A small network was shown many inputs. Here are its activations along a few directions, one row for each input.
Each table varies a few parts of the input and shows all the possible inputs, shuffled.
Descriptions start from the smaller parts, as in this example, which fits no table here: line(6) and (point or ring(9) or (values(3) and ring(5))).
Shared parts are said once, and a part with two or three values counts as separate values.

Other details of the inputs shift rows strongly along three fixed directions, in all tables alike. That doesn't count.

Rows:
R1: [-23.6  34.7 -26.6  -1.4  51.4  -7.7  12.8  -3.4 -25.9  -9.1   3.6]
R2: [ 23.0 -30.3  27.6 -23.8 -45.6 -41.5  -1.2 -11.3   0.1   8.6 -15.9]
R3: [  0.4 -16.8 -28.7 -19.8 -16.3 -47.4   9.3  12.8   3.4  16.2 -22.2]
R4: [ 34.2 -36.6  35.3 -18.9 -74.7 -30.6   0.4   6.8  24.9  10.5  -5.5]
R5: [-7.4 29.3 -5.2 23.6 22.3 34.1 13.5 37.9 20.2 -5.7 33.4]
R6: [  5.2 -10.3   7.1   2.8   4.6   3.0  -8.2 -31.8 -20.9 -11.6 -20.8]
R7: [ 10.9 -13.0 -39.4 -39.2 -24.7 -61.8  40.4  31.1   3.8  22.0 -10.3]
R8: [  1.7  12.5   3.9 -14.2 -38.4 -17.9  33.1  56.9  54.4  17.2  26.5]
R9: [ 11.2 -18.9  35.1   9.1 -14.1  21.2 -18.0 -19.9   2.7 -10.0 -19.6]
R10: [-23.3  23.1 -34.7   4.6  50.6  -3.6  19.4  -1.8 -22.7  -8.7  -1.6]
R11: [ -2.0  18.5 -17.4  -7.0  36.9 -15.0   8.8 -12.5 -28.0   0.6  -8.9]
R12: [ -2.3 -13.4  -5.8  -7.0   2.9  11.7 -28.1 -16.9 -25.1 -15.4 -10.5]
R13: [ -2.5  23.5  38.6  25.6 -11.5  36.7 -11.2   2.1  32.3 -11.8  14.4]
R14: [ -7.5  11.7  23.1  38.8  -6.4  50.1 -22.1  12.2  36.3 -15.1  18.7]
R15: [  9.1 -12.5  20.1  -9.8   7.2  -5.8 -13.2 -23.6 -26.3  -8.2  -6.7]
R16: [-13.9   2.3 -22.4  -8.2  31.8  -7.8   8.6 -17.0 -30.3  24.1   1.8]
R17: [  1.0  10.2 -47.2 -10.9  26.3 -28.9  12.1  11.8 -20.9  12.2  -4.2]
R18: [-12.2  36.3 -11.1  30.4  11.7  36.0  -3.4  28.3  25.9  -7.6  34.5]
R19: [  0.3 -19.2  21.4  11.3  -8.3  27.1 -24.2 -19.3   3.7 -15.0 -15.6]
R20: [-10.1   8.3  -0.5   0.1 -44.3 -19.0  34.3  38.6  57.3  47.2  26.5]
R21: [ 14.5 -15.1  14.2  -8.3   5.5   4.6 -12.6 -19.5 -32.3 -13.0  -2.2]
R22: [  7.6 -14.1  16.2  14.3  -8.6  25.6 -17.5 -22.3   6.3 -14.2 -14.0]
R23: [ -2.9   7.7 -46.8  -4.7  33.5 -32.0  11.5   7.7 -15.6  12.3  -9.4]
R24: [ -8.7  34.5  -7.4  28.9  14.3  36.6  11.8  30.1  22.2 -12.5  40.3]
R25: [-12.9 -21.2  28.2  -6.9 -19.1  27.1 -20.6 -24.3  -1.8   7.8   0.0]
R26: [ 11.4 -17.9   1.7   3.5   8.0   6.4 -15.6 -26.8 -14.0  -5.1 -24.0]
R27: [ -1.5 -13.4  20.7 -12.8   5.2  -1.2 -19.9 -25.9 -29.6 -15.9  -8.2]
Description of these inputs: values(3) and (point or ring(8)).
Changing only the values(3) part turns R5 into R24. The same change can be made to R15. Which row results?
> R2
Change only the values(3) part in R13. List by row number the other rows that result.
> R1, R11
Change only the values(3) part in R25. List by row number the other rows that result.
> R16, R20

Rows:
R28: [-23.6  37.3 -34.0  -7.7   0.7 -13.0  47.3  64.7  38.0  36.6  46.1]
R29: [ 49.9 -77.4  -6.8 -53.7 -47.9 -75.4 -19.5 -46.8 -46.6   6.9 -79.5]
R30: [ -9.3  21.9   5.4  32.5  43.0  60.2 -27.7 -20.0 -17.8 -37.3  -1.7]
R31: [ 11.8 -28.7  50.5  21.0 -68.6  26.9 -18.7  16.5  65.4   2.2  -1.2]
R32: [-12.8 -11.6 -29.9   4.0  34.2  -5.0 -12.0 -34.1 -46.5 -11.2 -22.6]
R33: [-19.0   2.9  53.2  22.1  25.9  66.4 -40.2 -53.9 -21.6 -21.4   7.9]
R34: [-15.7  18.0   1.7  38.2  47.1  67.8 -31.4 -25.5 -15.8 -37.0  12.0]
R35: [-27.3  22.0 -55.0 -16.7  63.9 -22.6  29.7 -11.2 -42.6  20.4  11.5]
R36: [-23.6  37.5  22.1  17.0  50.2  41.7 -19.4 -33.9 -24.9 -26.0  22.1]
R37: [ 30.8 -39.3  49.8   1.6 -96.2  -8.6   0.9  14.1  60.3   6.3 -23.8]
R38: [ 16.8  29.1 -14.8  18.2 -11.5 -13.7  38.0  46.2  41.3  36.0  42.1]
R39: [  3.0 -20.6 -59.0 -63.6  13.0 -82.6  17.8 -29.0 -76.8  13.1 -20.6]
R40: [-14.4  49.7 -22.2  -5.9  20.5 -24.6  52.3  69.7  34.2  15.8  45.4]
R41: [ -2.5  -8.3  30.9  31.4  20.5  69.8 -40.8 -41.0 -15.8 -42.6  -3.3]
R42: [ 21.6 -29.2  49.2  14.1 -54.4  31.0 -31.5   5.8  41.3  -5.9 -15.7]
R43: [-14.0  51.0 -16.0  -4.2  18.6 -25.2  60.8  62.0  37.6  21.0  34.4]
R44: [ -6.3  16.9 -25.0   8.6   9.8  -6.0  10.9  35.4  30.2  11.4   3.1]
R45: [ 27.9 -42.2  52.4 -25.8 -91.8 -26.0 -10.7  10.7  20.1   2.2  -4.7]
R46: [  6.8 -28.8 -52.5 -31.3  23.1 -61.0  -5.8 -29.5 -60.1   9.5 -51.4]
What do these inputs look like to the network?
> point or ring(8) or (values(2) and line(5))
Start at R30 and move only the line(5) part, one step at a time. The first step leads to R29. Which rows follow, in order?
> R42, R44, R46
